124  139  128  138  130
136  107  137  104  133
: 139

104  107  133  118
145  140  137  140
138  138  135  135
: 140

116  116  134  133
128  133  134  131
155  101  127  131
: 133

135  129  129  119  130  133  140
140  106  124  143  107  136  141
: 129

137  131  140  127  128  106  131
131  143  122  130  119  133  117
: 131

132  117  121  128
110  112  139  155
: 117

108  124  128  127  136
108  123  120  119  128
151  121  121  120  139
: 123
---
[104 106 136 142]
106

[[122 129 129 129 131]
 [152 127 128 127 133]]
131

[149 100 150 131 139 127]
139

[[135 138 123 126 105 126 128]
 [133 130 134 122 155 120 122]]
135

[[128 133 125 127 133 130]
 [135 133 129 150 136 117]]
135

[[132 125 127 126 131 129 122]
 [139 122 135 121 124 124 150]
 [114 130 124 121 108 116 131]]
135

[[142 126 145 110 135 141 104]
 [122 129 123 134 126 125 150]]
142

[110 140 109 102 138 144]
138

[107 144 128 131 119 114]
128

[154 146 109 116 120 134]
134
---
[[153 113 130 120 119 122 132]
 [132 116 132 154 113 142 133]
 [137 116 131 143 114 137 132]] | 130

[116 131 145 103] | 145

[134 149 114 116 141] | 114

[100 121 124 126 131 130] | 124

[[132 122 126 127 126 128 127]
 [132 122 126 119 127 128 128]
 [129 122 125 106 127 128 127]] | 126

[[158 120 125 117]
 [116 127 116 131]] | 125

[130 135 101 117 109] | 101

[[145 128 132 130  98]
 [143 127 118 140 117]
 [138 133 146 124 109]] | 132
---
[[106 147 154 150]
 [141 133 122 138]] ans = 154, 150

[156 133 132 123] ans = 156, 133

[131 101 153 110 137] ans = 153, 137

[111 149 105 156 115 111 154] ans = 156, 154

[130 129 156 147] ans = 156, 147

[[130 121 139 115 126 133]
 [129 114 140 119 114 121]
 [156 140 147 130 141 149]] ans = 156, 149

[117 114 124 125 106] ans = 125, 124

[154 129 142 127 122 128] ans = 154, 142

[116 144 140 100 110] ans = 144, 140
---
[129 128 126 149 102 128 108] 129
[151 118 125 124 107] 151
[138 106 126 122 110 132 116] 138
[149 123 113 105 132 122 118] 149
[127 136 147 150] 127
[105 107 116 111 136 122 124] 105
[140 152 120 121] 140
[117 152 128 123 113 112] 117
[129 114 135 102 146] 129
---
[[128 145 136 122]
 [132 143 137 127]
 [138 152 149 128]] ⇒ 149

[[153 112 113 108 125]
 [116 116 136 147 132]
 [108 141 116 134 119]] ⇒ 116

[[128 128 125 136 126 125 130]
 [138 131 138 106 150 124 135]
 [126 131 134 128 127 127 124]] ⇒ 134

[[128 126 130 125 131 129]
 [149 153 120 155 143 120]
 [140 135 145 133 136 144]] ⇒ 145

[[110 138 136 145 128 133 135]
 [117 150 150 144 109 113 142]
 [114 139 141 158 122 131 130]] ⇒ 141

[[106 109 125 131]
 [104 108 130 129]
 [151 142 144 116]] ⇒ 144

[[144 108 141 137 108 137 121]
 [124 140 111 125 147 106 149]
 [114 132 118 123 147 140 126]] ⇒ 118

[[107 146 123 122]
 [147 110 118 127]
 [129 104 131 134]] ⇒ 131

[[135 156 146 123 125 134 141]
 [141 152 151 130 131 138 144]
 [139 138 142 134 134 136 134]] ⇒ 142
---
[134 105 106 120 144 121] out 105

[[121 151 128 129 132]
 [139 117 138 113 127]
 [112 136 135 123 142]] out 151

[[110 129 129 118 141]
 [121 136 128 116 114]
 [140 132 158 132 146]] out 129

[106 124 103 114] out 124

[[147  98 136 123 136]
 [120 156 110 117 137]
 [140 119 143 138  99]] out 98

[[145 139 129 134 130 118 122]
 [139 136 129 137 121 118 120]
 [150 125 131 138 130 131 130]] out 139

[[128 139 158 128]
 [128 115 115 128]] out 139

[121 129 138 117 124 101 118] out 129
---
[127 105 143 145 134] ⇒ 134

[129 114 135 137 132 151 136] ⇒ 135

[126 152 106 153 129] ⇒ 129

[112 119 125 126 101] ⇒ 119

[135 124 124 129 153 123 141] ⇒ 129

[125 115 106 142 116 143 117] ⇒ 117

[135 123 154 115 147 142 128] ⇒ 135

[[100 112 101 148 139 148 123]
 [102 143 149 131 139 109 158]
 [138 140 155 117 119 131 143]] ⇒ 138

[119 139 154 107 139 130 136] ⇒ 136
---
(157, 152, 145, 154, 154) result: 154
(150, 148, 119, 134, 138) result: 138
(113, 157, 155, 124, 119) result: 119
(134, 125, 133, 102, 119) result: 119
(146, 149, 152, 153, 152) result: 152
(121, 105, 122, 98, 119) result: 119
(118, 113, 105, 117, 117) result: 117
(142, 104, 107, 130, 113) result: 113
---
[[149 143 137 126 122 122 129]
 [147 138 147 130 126 122 126]
 [123 119 101 123  98 122 125]]
119

[[101 137 130 151]
 [143 119  99 138]
 [133 114 109 133]]
114

[[116 120 149 135 128]
 [128 128 126 132 110]
 [121 133 142 115 124]]
133

[[130 140 108 140 118]
 [132 136 113 147 119]
 [134 130 123 152 118]]
130

[[108 124 135 125 131 135 140]
 [123 106 137 144 135 144 127]
 [105 106 111 109 129 147 115]]
106

[[127 132 110 132 154 133 129]
 [128 132 104 130 128 136 130]
 [130 123 107 131 125 132 127]]
123

[[155 140 135 128]
 [147 135 133 140]
 [148 155 147 156]]
155
---
102  125  139  139  119
126  134  130  129  134
143  145  101  131  124
: 130, 145

106  124  128  124  134: 128, 134

150  116  154  129  140: 154, 154

154  135  134  125  109: 134, 154

119  139  122  115  150  124  111: 115, 150

140  151  123  116  133: 123, 151

150  137  139  139  122  126  108: 139, 150

158  133  116  112  123: 116, 158

130  151  131  136  156: 131, 156

126  115  127  117  106: 127, 127
---
[116 150 109 114 108 134] out 114

[[107 114 122 103 110 109]
 [133 132 121 139 140 134]
 [121 139 117 146 154 135]] out 146

[[141 105 154 150 129 121 122]
 [119 143 131 130 138 124 138]
 [132 120 137 136 128 125 125]] out 128

[[146 129 112 142 109 126]
 [143 136 112 152 113 118]
 [141 136 112 149 118 122]] out 149

[106 130 126 125 136] out 126

[[126 143 110 133 149 120 129]
 [123 124 125 120 124 138 139]
 [126 135 128 131 134 134 129]] out 134

[[157 122 111 133 113 157 142]
 [114 131 134 114 121 114 111]
 [147 129 122 126 114 147 132]] out 114

[[115 116 153 123 101]
 [139 106 116 135 125]
 [106 110 123 151 110]] out 123
---
[[135 140 148 122 101 132]
 [118 126 132 148 121 127]
 [133 115 117 134 122 111]] → 117

[[122 109 135 122 127 135 140]
 [132 133 126 129 133 125 134]
 [145 153 122 128 129 108 116]] → 122

[[156 149 145 140]
 [131 146 127 136]
 [135 116 137 121]] → 137

[[116 142 151 150 129]
 [135 103 127 129 123]
 [129 128 122 120 130]] → 122

[[155 103 127 138]
 [118 132 104 119]
 [121 122 127 128]] → 127

[[123 113 141 126 144]
 [135 101 135 120 145]
 [134 131 149 124 152]] → 149

[[131 126 134 152 129]
 [131 127 128 137 119]
 [125 124 124 118 116]] → 124

[[137 143 113 119]
 [130 118 146 113]
 [120 127 123 150]] → 123
---
[119 118 143 154] Answer: 119
[112 131 157 130] Answer: 112
[147 129 154 137] Answer: 147
[103 127 121 126] Answer: 103
[143 123 136 150] Answer: 143
[115 148 105 114] Answer: 115
[119 150 127 108] Answer: 119
